Each row has a name. Each piece below is followed by the name of the row it came from, unless a question asks for something else. Each question is about the rows just above it.

[12.2, -12.7, -10.7, 15.3, -16.9, 14.9, 24.2, 7.3, -39.3, 21.8, 7.4, 16.4, -24.6, -0.9, 8.0, -10.2, -0.6, -16.7, -18.4, -9.0, 1.5, 4.5, 2.9, -3.3, -12.6, 10.9, -3.4, -6.1, 13.5, -9.2, 10.9, -8.3, 7.4, -4.4, -8.3, -5.2, -14.3, 10.3, -11.1, 3.1, 8.1, -43.5, -15.0, -6.4, 0.8, -2.5, -21.0, -30.5, 0.0] : Q958
[0.2, -3.3, -9.1, -18.5, -9.9, -6.5, 38.0, -24.1, 7.0, 8.4, -16.6, -4.0, -0.7, -17.4, -20.9, -29.3, -5.6, -4.8, -16.5, 22.6, -3.8, -50.2, -38.4, 3.2, -2.6, 2.2, 23.8, 25.0, 25.8, 21.9, 7.2, -21.5, 31.9, 14.7, -16.4, 4.8, -12.0, 14.3, 44.0, 34.2, -26.9, 5.7, 4.3, 7.0, -10.1, -14.1, -32.3, -90.3, -5.0] : Q934
[0.2, -3.3, -12.4, -18.5, -9.9, -6.5, 38.0, -24.1, 7.0, 8.4, -16.6, -4.0, -0.7, -3.5, -20.9, -29.3, -5.6, -4.8, -16.5, 22.6, -2.2, -50.2, -9.1, 3.2, -2.6, 2.2, 23.8, 4.9, 25.8, 21.9, 7.2, -21.5, 31.9, 14.7, -16.4, -0.3, -12.0, 14.3, 44.0, 34.2, -26.9, 5.7, 4.3, 7.0, -10.1, -14.1, -32.3, 0.6, -5.0] : Q173
[0.2, -3.3, -12.4, -18.5, -9.9, -6.5, 38.0, -24.1, 7.0, 8.4, -16.6, -4.0, -0.7, -17.4, -20.9, -29.3, -5.6, -4.8, -16.5, 22.6, -3.8, -50.2, -38.4, 3.2, -2.6, 2.2, 23.8, 25.0, 25.8, 21.9, 7.2, -21.5, 31.9, 14.7, -16.4, 4.8, -12.0, 14.3, 44.0, 34.2, -26.9, 5.7, 4.3, 7.0, -10.1, -14.1, -32.3, 0.6, -5.0] : Q859
q: [0.2, -3.3, -12.4, -18.5, -9.9, -6.5, 38.0, -24.1, 7.0, 8.4, -16.6, -4.0, -0.7, -17.4, -20.9, -29.3, -5.6, -4.8, -16.5, 22.6, -3.8, -50.2, -38.4, 3.2, -2.6, 2.2, 23.8, 25.0, 25.8, 21.9, 7.2, -21.5, 31.9, 14.7, -16.4, 4.8, -12.0, 14.3, 44.0, 34.2, -26.9, 5.7, 4.3, 7.0, -10.1, -14.1, -32.3, 0.6, -5.0]
Q859
Shared by Q958 and Q173:
[-3.3]

